A small network was shown many inputs. Here are its activations along a few directions, one row for each input.
In each table, some parts of the input vary, and every possible input appears once, in random order.
A made-up example of a description, with smaller parts first: one of 8 places around a ring, together with either a single point or (one of 2 separate values, together with one of 4 places along a line) or one of 11 places along a line.
Shared parts are said once, and a part with two or three values counts as separate values.
(in the rows, 128 means zero)

Other details of the inputs vary at random and push rows far along two fixed directions, the same in every table; ignore that.

A family of inputs:
row 1: [133 162 144 118 104 112  76  76 125 117 168 129 114]
row 2: [109  88  79  63 108  69 171 141 145  99 126 133 112]
row 3: [102  80  95  80 110  85 189 135 141 131 119  90  98]
row 4: [135 125 111  85 127  94 201 144 119 102 127  95 101]
row 5: [140 111  93  98  99 108 187 143 130  90 119  90  95]
row 6: [143 187 159 128  99 132  99 107 110 130 137  86 107]
row 7: [122 102 160 176 145 175  92 137 162 147 118 178 200]
row 8: [115 108 167 174 140 159  87 142 151 137 111 201 196]
row 9: [137 166 140 138 125 127  93  75 130 146 147  94  94]
row 10: [ 95  80  94  73  92  65 183 137 140 109 125 129 123]
row 11: [139 191 130 157 114 136 105 110 119 121 168  86  98]
row 12: [124 163 154 121 103 104  76  80 116 115 157 133 106]
row 13: [104  77  88  79  99  73 177 134 158 113 123 104 121]
row 14: [140 109 101  98  99 104 187 148 125  94 116  91  93]
row 15: [110  88  75  61 120  72 173 148 124 105 123 129 100]
row 16: [151 194 149 140 131 128 112  89 118 104 145  91 104]
row 17: [136 166 137 127 131 119  82  87  90 136 150 108  94]
row 18: [141 149 156 174 143 199  99 156 141 140 104 157 184]
row 19: [120  93  71  75 127  78 188 143 119 129 118 101  89]
row 20: [123 120 160 167 169 186  86 147 110 146 114 209 184]
row 21: [137 125 150 182 185 185  74 151 118 153 104 190 176]
row 22: [132 128 105  86 129  89 200 145 124  96 120  92  99]
row 23: [143 190 147 132 100 134  96 101 122 123 138  85 109]
row 24: [158 171 161 145  99 138 109  98 103 111 143  91  94]
row 25: [130  92  56  68 131  84 173 142 124 120 131 107 100]
row 26: [128  95  59  75 130  79 182 140 131 125 120 100  92]
row 27: [117 151 164 135  95 110  88  73 122 134 153 103 117]
row 28: [136 122 152 187 175 199  95 136 153 167 111 176 179]
row 29: [128 123 168 191 174 194  96 139 139 170 101 175 173]
row 30: [139 125 157 187 179 193  91 145 114 169 109 185 176]
row 31: [125 152 158 138 111 122  89  78 128 144 148  90  98]
row 32: [116  41  77 110 175 147 175 210 155 126  86 208 192]
row 33: [121 164 158 118 100 112  88  77  99 122 164 135 109]
row 34: [128 154 152 127  90 106  78  71 139 122 171 120 125]
row 35: [131 121 168 188 171 196 102 140 133 175 108 177 173]
row 36: [127 154 151 137 114 125  88  74 136 141 149  88 101]
row 37: [120 165 156 120 103 108  83  78 107 118 157 133 107]
row 38: [137 191 143 159 117 125 103 118 113 123 159  85  91]
row 39: [146 184 162 125  96 135 102 107 104 134 143  87 109]
row 40: [131 124 164 192 174 191  91 140 144 167 101 175 172]
row 41: [132  95  58  75 128  85 181 136 132 128 130 101  96]
row 42: [140 187 149 154 114 130 109 118 103 130 166  86  93]
row 43: [117  91  72  67 128  83 181 146 103 124 127 112  96]
row 44: [121  49  71 121 187 145 173 210 145 135  74 189 180]
row 45: [137 191 147 157 117 126 106 119 108 125 160  85  91]
row 46: [150 192 159 140 131 124 113  94 112 107 144  92 101]
row 47: [141  70 121 139 142 167 191 202 133 119  84 164 168]
row 48: [ 98  30  92 118 148 127 184 207 181 121  77 206 206]
row 49: [112 107 170 171 138 167  99 139 134 144 118 205 200]
row 50: [116  89  67  60 123  74 171 145 132 104 124 124 103]
row 51: [ 99  76 100  78  94  77 187 134 135 123 129 111 121]
row 52: [135 159 148 207 163 189  99 166 136 136 120 156 166]
row 53: [124 151 163 135 108 127  99  77 116 152 155  92 101]
row 54: [127 166 146 119 119 115  80  83  95 123 155 126  99]
row 55: [144 167 136 137 129 118  86  85 106 143 147 102  91]
row 56: [139  72 103 142 141 173 189 195 149 107  86 161 170]
row 57: [126 108 160 183 162 194  93 137 159 161 113 169 184]
row 58: [ 95  26 102 124 148 131 187 205 173 132  73 187 198]
row 59: [127 130 100  81  96  95 174 152 130 112 114  82 102]
row 60: [154 192 147 138 127 135 115  86 118 105 153  92 107]
Description of these inputs: one of 5 places along a line, together with either one of 4 separate values or one of 8 places around a ring.
- The inputs of row 32 and row 54 match in every part but the place on the line of 5. If row 11 is changed in the same way as row 32 into row 54, which row does it become? => row 45
- The inputs of row 40 and row 35 match in every part but the place on the line of 5. If row 55 is changed in the same way as row 40 into row 35, which row does it become? => row 30
- List by row number the other rows that have the place on the line of 5 in common with row 48. => row 2, row 5, row 9, row 13, row 16, row 23, row 26, row 36, row 44, row 50, row 52
- A walk changes only the place on the line of 5. It starts at row 51 and steps to row 27. List the rest of the walk in order. => row 58, row 13, row 7

A family of inputs:
row 61: [140 204 151  94  81  78 144  68 112 107 163  19  39]
row 62: [115 103 119 157 176 140 117 135 172 146 111 169 175]
row 63: [150 216 199 181 135 174  79  90 109 118 144 111 115]
row 64: [105 102 103  83 100  81 231 165 147 124 117  62  86]
row 65: [ 95  81  76  63  79  73 191 144 161 127 127  75 114]
row 66: [110 125 132 156 154 155 165 206 126 117  96 171 166]
row 67: [128  97  64  60 103  63 186 144 143  87 130 112 106]
row 68: [146 116 122 151 150 166 156 194 129 103  82 158 166]
row 69: [132 168 179 170 125 162  41  62 105 188 147 123 112]
row 70: [138 100  76  76 102  95 217 160 131  82 112  74  85]
row 71: [116  86 156 143 133 147 153 148 138 108 107 180 177]
row 72: [140 167 123  77  93  79 102  39  95 143 163  59  44]
row 73: [114  89 164 150 131 143 149 141 145 124 101 165 182]
row 74: [106  79  80  85  90  76 183 135 162 128 131  83 107]
row 75: [126 103 145 123 119 142 144 161 133 111 106 191 181]
row 76: [151 186 200 198 108 176  68  96 120 151 144  81 119]
row 77: [143 173 127  95  74  72 102  43 129 111 175  45  65]
row 78: [117 166 218 187  96 149  63  62 122 148 156 117 139]
row 79: [130  92 108 133 160 144 121 163 153 120 106 190 171]
row 80: [151 115 109 159 195 186 163 176 124 135 105 154 152]
row 81: [135 111 132 175 149 178 140 175 148 164 100 129 153]
row 82: [123  89 126 116 179 135 118 150  97 148 101 191 156]
row 83: [110  74  75  45 132  69 179 115 100 126 126 115  80]
row 84: [122  93 155 139 118 154 144 143 149 130 101 167 183]
row 85: [118  75  59  61 113  76 180 130 154  99 130 111  96]
row 86: [151 118 126 163 190 181 158 172 132 151 102 139 153]
row 87: [117 155 121  99  71  70  94  46 137 139 179  46  55]
row 88: [ 99 103 126 170 162 142 110 133 174 166 120 160 169]
row 89: [126  90  61  39 121  65 182 137 103 121 119 118  83]
row 90: [116  98 109 152 180 144 122 142 166 131 115 183 172]
row 91: [102  91 145 146 157 149 107 124 118 184 108 160 146]
row 92: [118 100 154 134 133 131 149 160 129 104 106 190 180]
row 93: [138 198 123  70  65  67  94  61 109  92 180  61  71]
row 94: [107  86 126 123 169 133 111 161  93 159 111 190 150]
row 95: [149 111 107 157 167 183 152 180 139 126  91 153 154]
row 96: [138 116 135 177 175 182 150 173 135 172 114 132 150]
row 97: [136 166 185 155 151 150  40  51  90 170 143 133 118]
row 98: [116  77  67  65 111  71 179 126 161 114 123  97 101]
row 99: [123  94 117 129 140 162 136 166 157 117 103 170 186]
row 100: [145 209 100 100  74  73 110  79  83 108 183  33  31]
row 101: [101  94 152 140 125 130 144 171 126 113 118 190 173]
row 102: [152 175 169 155 142 167  41  58  92 156 149 141 111]
row 103: [121 107  66  76  90  75 209 178 115  87 121  81  86]
row 104: [140 189 170 176 114 147  32  86 118 129 171 138 131]
row 105: [109  84  59  47 112  63 176 148  99 132 130 118  79]
row 106: [122  98 128 134 138 158 131 159 164 133  97 154 190]
row 107: [139 198 161 170 153 131  32  65 129 129 167 147 131]
row 108: [124  90 146 132 119 158 148 149 142 115 108 181 178]
row 109: [140 119  46  62 113  76 208 163 119  92 115  80  77]
row 110: [125 170 209 176  83 159  58  64 126 154 155 120 142]
row 111: [133 120  98 164 184 166 154 196 108 140 112 162 158]
row 112: [169 202 175 184 136 178  62  89 117 147 139  93 113]
row 113: [112  87 108 141 151 141 115 173 150 131 118 188 166]
row 114: [126  84  66  68 103  78 189 135 151  92 131 104 103]
row 115: [129 197 176 161 105 152  28  94 114 130 169 135 141]
row 116: [172 220 160 179 166 171  66  94  83 134 156 115 112]
row 117: [101 104 106 152 172 128 115 165 157 135 125 190 170]
row 118: [110  97 144 130 111 140 139 172 130 121 118 190 174]
row 119: [167 196 197 188 120 177  68  91 117 131 135  88 121]
row 120: [141 227 140  87  82  69 132  74  90  84 168  42  39]
- Describe the family of inputs behind these rows. => one of 5 places along a line, together with either one of 2 separate values or one of 4 places along a line or one of 6 places along a line
- The inputs of row 101 and row 73 match in every part but the place on the line of 5. If row 117 is changed in the same way as row 101 into row 73, which row does it become? => row 62
- The inputs of row 86 and row 111 match in every part but the place on the line of 5. If row 119 is changed in the same way as row 86 into row 111, which row does it become? => row 103
- A walk changes only the place on the line of 5. It starts at row 105 and steps to row 89. List the rest of the walk in order. => row 102, row 72, row 69
- Which other rows does row 95 become when the place on the line of 4 takes its other values? List them by row number. => row 63, row 70, row 80

A family of inputs:
row 121: [109 102 118 101 124 112 155 157 118 111 104 168 145]
row 122: [109 101  91 133 157 126 150 161 147 134 120 145 145]
row 123: [121  81 108 102 114 113 149 132 147 124 120 125 132]
row 124: [127 176 153 117  86  86 114  54 126 128 169  59  69]
row 125: [128  99 119 119 165 135 132 145 123 151 116 172 147]
row 126: [106 102 153 161 137 153 137 156 151 145 112 148 166]
row 127: [116 104 115 118 166 135 125 159 120 150 125 175 143]
row 128: [129 118  86  94 120 108 164 139 143 118 119  95 109]
row 129: [108 105 166 163 145 163 106 148 112 160 103 174 178]
row 130: [116  90 108 117 125 140 201 180 121 129 104 127 126]
row 131: [136 122 116 134 140 141 144 170 144 105 111 152 171]
row 132: [123 100  92  93 111  99 145 114 141 122 139 113 111]
row 133: [116  86 124 108 135 115 160 145 120 143 101 150 144]
row 134: [133  93  97 116 153 135 177 175 128 120  97 129 125]
row 135: [154 142 157 195 184 189  88 149 119 150 101 167 155]
row 136: [124  93  67  92 145  93 188 183 121 117 109 110  93]
row 137: [125 143 167 166 159 178  78 131 113 125 110 210 179]
row 138: [132 154 150 121  85  96  95  62 122 135 158  86  90]
row 139: [140 171 120 108  94  86  87  44 116 132 183  78  69]
row 140: [130 151 121  76 105  82 115  71  99 126 162  86  69]
row 141: [122  97 109 117 129 133 185 168 154 135  96 130 143]
row 142: [132 112  88  79 104  88 212 164 112  92 131 103 106]
row 143: [106  87  88  84 100 100 210 175 146 125 112 100 115]
row 144: [132 119 176 166 162 184  77 126 116 155 107 181 182]
row 145: [148 183 118  92  89  77 137  85  85  85 173  61  64]
row 146: [124 117  95 142 158 144 132 174 141 138 104 145 151]
row 147: [148 163 139 114 110 124 126  92 102 119 147  73  78]
row 148: [123 102 145 154 152 162 129 145 157 136 108 150 169]
row 149: [113 110 103  81  96  72 181 148 148  92 133 103 107]
row 150: [129 117 134 181 176 171 110 141 151 149 111 172 176]
row 151: [115 111  82  99 121  97 137 125 132 131 149 122 107]
row 152: [136 183 163 151 117 130  76  85 128 105 159 120 122]
row 153: [139 181 183 161  97 137  45  78 122 117 158 137 125]
row 154: [122 109 130 159 161 161 124 143 154 136 111 155 168]
row 155: [138 119 149 164 154 189 116 156 152 142 100 156 177]
row 156: [120 158 148 112  63  79  95  60 113 131 175  62  73]
row 157: [138 175 156 144 102 130  61  76 122 105 159 135 118]
row 158: [131 117  71  92 126  92 171 140 141 122 117  93 103]
row 159: [162 227 214 199 117 180  24  86 116 131 162 131 152]
row 160: [158 201 202 195 133 186  63  80  97 151 144 123 118]
- The inputs of row 149 and row 159 match in every part but one. If row 148 is changed in the same way as row 149 into row 159, which row does it become? => row 155
- Describe the family of inputs behind these rows. => one of 5 places along a line, together with either one of 2 separate values or one of 6 places along a line
- Which other rows does row 121 become when the choice among 2 separate values takes its other values? List them by row number. => row 137
- Which other rows does row 129 become when the place on the line of 6 takes its other values? List them by row number. => row 125, row 127, row 133, row 140, row 144
- Which other rows does row 152 become when the choice among 2 separate values takes its other values? List them by row number. => row 149

A family of inputs:
row 161: [133 132 126 135 144 140 125 139 129 131 119 133 134]
row 162: [127 123 130 140 136 135 125 131 138 132 122 134 138]
row 163: [121 113 126 127 141 125 111 127 123 138 131 153 138]
row 164: [119 125 132 128 128 128 118 133 123 123 127 156 142]
row 165: [121 115 132 136 134 138 124 127 133 142 125 135 138]
row 166: [139 193 147  96  64  77  88  36 106 114 184  50  54]
row 167: [124 118 129 141 136 137 124 131 133 142 123 132 135]
row 168: [130 128 125 137 143 142 125 140 124 142 120 132 129]
row 169: [130 130 126 139 143 138 128 135 134 132 124 134 136]
row 170: [126 127 139 143 126 136 130 140 135 126 123 133 139]
row 171: [111 100  91  71  94  74 193 139 137 105 131  92  96]
row 172: [118 109  81  73 102  73 200 147 131 104 132  86  91]
row 173: [123 113 135 132 132 134 122 124 131 144 122 139 141]
row 174: [123 119 126 126 140 125 112 126 128 129 129 156 141]
row 175: [128 126 125 140 142 140 128 135 129 143 125 133 132]
row 176: [136 133 126 137 136 143 127 143 127 126 121 131 137]
row 177: [144 214 199 157  91 133  40  42 104 131 175  94  98]
row 178: [138 130 128 135 146 142 130 135 124 127 119 137 131]
row 179: [124 121 126 127 131 129 113 129 128 124 129 156 142]
row 180: [132 136 134 139 134 141 132 147 123 125 120 131 137]
row 181: [141 131 129 137 138 145 132 139 122 122 120 135 134]
row 182: [126 121 135 136 125 140 126 131 139 127 125 136 142]
row 183: [124 120 134 135 134 136 124 127 138 131 123 137 141]
row 184: [137 134 136 139 137 143 136 143 117 120 120 134 135]
row 185: [130 124 131 142 128 138 126 136 139 127 123 133 140]
row 186: [122 106  74  71 103  75 195 143 135 106 132  86  90]
row 187: [135 126 127 136 146 144 129 136 119 137 120 136 127]
row 188: [125 117 136 130 131 133 122 124 136 133 121 141 144]
- The inputs of row 182 and row 171 match in every part but one. If row 166 is changed in the same way as row 182 into row 171, which row does it become? => row 177
- Describe the family of inputs behind these rows. => one of 4 places along a line, together with either a single point or one of 6 places along a line
- A walk changes only the place on the line of 6. It starts at row 173 and steps to row 165. List the rest of the walk in order. => row 167, row 175, row 168, row 187
- List by row number the other rows that have the place on the line of 4 in common with row 178. => row 161, row 162, row 169, row 174, row 183, row 188
